A small network was shown many inputs. Here are its activations along a few directions, one row for each input.
Each table varies a few parts of the input and shows all the possible inputs, shuffled.
A made-up example of a description, with smaller parts first: one of 2 separate values, together with either a single point or one of 9 places along a line or (one of 4 places along a line, together with one of 5 places around a ring).
Shared parts are said once, and a part with two or three values counts as separate values.

Other details of the inputs shift rows strongly along two fixed directions, in all tables alike. That doesn't count.
To show where, the next rows are all for the same input, with only those details redrawn:
[-19  14  -1   5   6  -7   5  27  24   3  11   6]
[  5 -28   4 -31 -16   4  -2  -5 -23  27 -16 -20]
[  4   5   1 -38  -2   9  -5  -3  24  12  22 -31]

Table:
x1: [  6  23   2 -39   3  18  -1 -18  25   4  -1 -29]
x2: [ -3  23   4  25  14  -5   2   2   9 -20  15   6]
x3: [ -9 -16   1  23 -12  -3 -13   5 -35 -11 -20  31]
x4: [-26  -7   8  13  -7 -10   1  16 -26  13 -34  15]
x5: [ 14  12  -3 -40   3  15   7  -9  29   8   6 -27]
x6: [-10  -6   2  30   1 -11  10   2 -32   6 -30  10]
x7: [  4 -13   8 -28  -8   7  -8 -11 -31  17 -27 -28]
x8: [ -6   6   1  13  12  -4  -1  15  17 -10  26  19]
x9: [-16  -9  -1  30  -2 -12  19  -5 -30   3 -28  11]
x10: [-14  18  -7  15   5 -14  23  17  22  -5   9  -6]
x11: [ 18  10  -8 -17  -8  13  -8 -33   9 -25  27 -28]
x12: [ -7  -5   3  12  -3  -7   5   1 -24   0 -39  34]
x13: [  9  12 -11  25   3  -5   2  13  12 -27  22  10]
x14: [-14  14   2  10   1 -11  -1  24  33   9   6   7]
x15: [-18  19   5  18   7  -5 -10   3  27   3   7  13]
x16: [ 11 -15   2 -25  -5  16   2 -31 -23  17 -31 -10]
x17: [  9 -19  -9  20  -7  -1   7   7 -25 -11 -28  36]
x18: [ -8 -16  13  27  -7 -10 -11   1 -25   6 -24  30]
x19: [ 19 -18   7 -24  -6  16  -3 -33 -29   6 -24  -4]
x20: [ 23 -33  -1 -13 -12   1  11 -27 -32   6  -3 -18]
x21: [  1  23  -5  27   4  -2  -6   4   8 -32  15   8]
x22: [  0 -27   7  25  -8 -13  -4  10 -21  11 -16  32]
x23: [ 22  15  -5 -29  -2  24 -14 -30  17 -21  14 -13]
x24: [ 14 -34   4 -20 -16   4  -9 -19 -15  31 -13 -10]
x25: [  3   5  -5  20  -4  -5 -15  13  25 -15  21  23]
x26: [ 15  11  -3 -28  -1   5   5  -6  20   6  18 -43]
x27: [-14  17   7  15  12  -1  -9   5  13 -14  19  18]
x28: [-21  -4   2  23  -8 -16  19   6 -29   5 -36   3]
x29: [  8  -1  -3 -32   4  13  -6 -14  22  11  29 -23]
x30: [-5 17 -8 10 18  2 16  9 28 -2  3 17]
x31: [-3 15 -7 22 14 -8 14 13 19 -4 15  1]
x32: [  5   9  -9  17  10  -1  -7  19  11 -26  22  15]
x33: [  1 -22   6 -23 -10  11 -10 -25 -29  21 -16 -14]
x34: [ -8 -20  -7  29  -3 -15  26   4 -26   8 -21  13]
x35: [ 21  -4  -7 -28  -7  16 -19 -14  15 -12  36 -14]
x36: [ -9  20   0  25  11  -7  10  -5  10 -22  17   6]
x37: [  2 -16  -2  10  -3 -10  13  10 -20   4 -32  36]
x38: [  5 -28   4 -31 -16   4  -2  -5 -23  27 -16 -20]
x39: [ -3  20  -4  18  11   2 -15  10   7 -31  15  13]
x40: [-22  25   8  11   1  -8  -9  15  29   5  -1   5]
x41: [ -7 -20  -2  21   7 -10   9  17 -29  11 -23  18]
x42: [  7  22   3 -27   0   8  -3 -15  16   2  11 -45]
x43: [-16  23   0  15  21  -1  -2   9  14  -8   8   5]
x44: [ 27 -33 -10 -11 -22   4   4 -26 -33  -6  -3 -15]
x45: [ 24 -33   4 -21  -3   7  -6 -14 -35   9  -5 -13]
x46: [ 18 -26   5 -15 -26  10 -29 -28 -26   4 -13  -4]
x47: [ -7  20   5  17  21  -1  -7   8   8 -19  15  11]
x48: [-11 -14   1  14   1 -13  10  28 -27  13 -30  10]
x49: [ 26   4  -2 -32   8  18   1 -22  22  -4  21 -13]
x50: [  5  12  -2  24  13  -8   9  12  13 -16  23   7]
The inputs of x25 and x46 match in every part but one. If x45 is changed in the same way as x25 into x46, which row does it become? -> x47
What is each input in this table made of? -> one of 2 separate values, together with either a single point or (one of 4 places along a line, together with either a single point or one of 5 places along a line)
A walk changes only the place on the line of 4. It starts at x10 and steps to x34. List the rest of the walk in order. -> x20, x44
Which other rows does x29 become when the choice among 2 separate values takes its other values? List them by row number. -> x33
A walk changes only the place on the line of 5. It starts at x36 and steps to x2. List the rest of the walk in order. -> x47, x27, x18

Table:
x51: [ -4 -15   0   6  -5  -2 -18  22 -23  -3 -28  39]
x52: [-28 -19  -3  24  -5 -19  14  15 -23  23 -17   3]
x53: [-14   6   4   8   2  -7   5  14 -30  -6 -43  17]
x54: [ 13 -40   4 -29  -7   2 -14  -3 -21  32   8 -21]
x55: [  3 -13   7  32  -9 -12   1 -14 -21  -5 -22  34]
x56: [-15  24   7  22   8   1  -6   4  21 -26  23  28]
x57: [-32  35  12  15  29 -10   4  17  25   3   6   1]
x58: [ -5 -23   3  27 -11 -10   9   8 -33 -10  -5  22]
x59: [-19  25 -18  14   2  -9  10  25  26 -22  13   6]
x60: [-17  28   2   8   0  -7  -8  17  31 -22  10  27]
x61: [ 23   4  -4 -27  -2  12 -17   8  36   4  35 -28]
x62: [-18 -22  11  14   4  -9 -16  18 -19  24 -19  30]
x63: [  6 -16   0 -22 -12  21  -9 -38 -28   2 -12 -17]
x64: [ -2   9  -8  23  17   2  -4  26  15 -26  37  22]
x65: [  9 -23  -1  36 -11 -19  14  -4 -24  -7 -11  23]
x66: [ 26  -6   6 -17   2  10   0 -43 -28   3 -21 -22]
x67: [-25  35 -10  10   5  -2  -3  14  30 -20   1  17]
x68: [ -8  -3  -4  12   0 -14  18  25 -34  -7 -32   6]
x69: [ -4  21 -17  37  10 -11  17   0  25 -23  20   7]
x70: [ 18 -12   4 -25 -11   5   8  -7 -23  19 -20 -44]
x71: [ 17  10   1 -28  11  28 -28 -17  22 -15  39  -7]
x72: [ 17  14   4 -31   1  20 -30  -3  39   5  24 -16]
x73: [ 21   5 -11 -38   0  12 -18   7  28 -13  37 -18]
x74: [  0   3   7 -27  -2  -2  -5  -8  33  13  46 -33]
x75: [-11  30  -3  25  25  -3  18  18   8 -29  22   0]
x76: [-34 -10   6  20  -2 -11   1   4 -19  24 -29  14]
x77: [-26  27   3  19  26 -17  17  28  20   3  19  -9]
x78: [  9  19  10 -28 -11  12 -18 -14  41   4  22 -22]
x79: [ -5 -19   5  24 -22 -17   8  22 -16  11 -20  13]
x80: [-30  21  14  17  10 -13  -7  14  34   5  20  18]
x81: [ 13  -7  10 -26   2  20  -4 -32 -37  -1 -16 -23]
x82: [ 36   1 -10 -16   8  10 -11 -18  27 -14  45 -17]
x83: [ 14  13  -6 -50  18  23  24 -16  52  17  11  -4]
x84: [-13 -16  -9  29  -6  -5  15   5 -34  -9 -14  12]
x85: [ 36 -27   2 -19  -6  15 -22 -35 -21   6  -6   0]
x86: [ 18 -27   0 -34 -28   1  -4 -11 -21   3  -4 -18]
x87: [  6 -11   2 -25 -23  14 -11 -24 -11  23 -27 -26]
x88: [  2  30  -7  34  25 -13  22   6  17 -25  16   0]
x89: [ 12 -21  -6 -21 -26   6   2 -13 -15  21 -15 -37]
x90: [ -5  -6  -5  34  -4  -7   6 -17 -23  -3 -31  24]
x91: [ 12  -3  12 -29  -9  12  -6 -18 -19  20 -32 -33]
x92: [  0 -25 -12   2   7  -6  50  20  -6  24 -32  32]
What is each input in this table made of? -> one of 2 separate values, together with either a single point or (one of 4 places along a line, together with one of 5 places along a line)
The inputs of x64 and x71 match in every part but the choice among 2 separate values. If x92 is changed in the same way as x64 into x71, which row does it become? -> x83
The inputs of x74 and x80 match in every part but the choice among 2 separate values. If x69 is changed in the same way as x74 into x80, which row does it become? -> x90
Which other rows does x61 become when the place on the line of 5 takes its other values? List them by row number. -> x54, x64, x73, x82
Which other rows does x63 become when the choice among 2 separate values takes its other values? List them by row number. -> x84
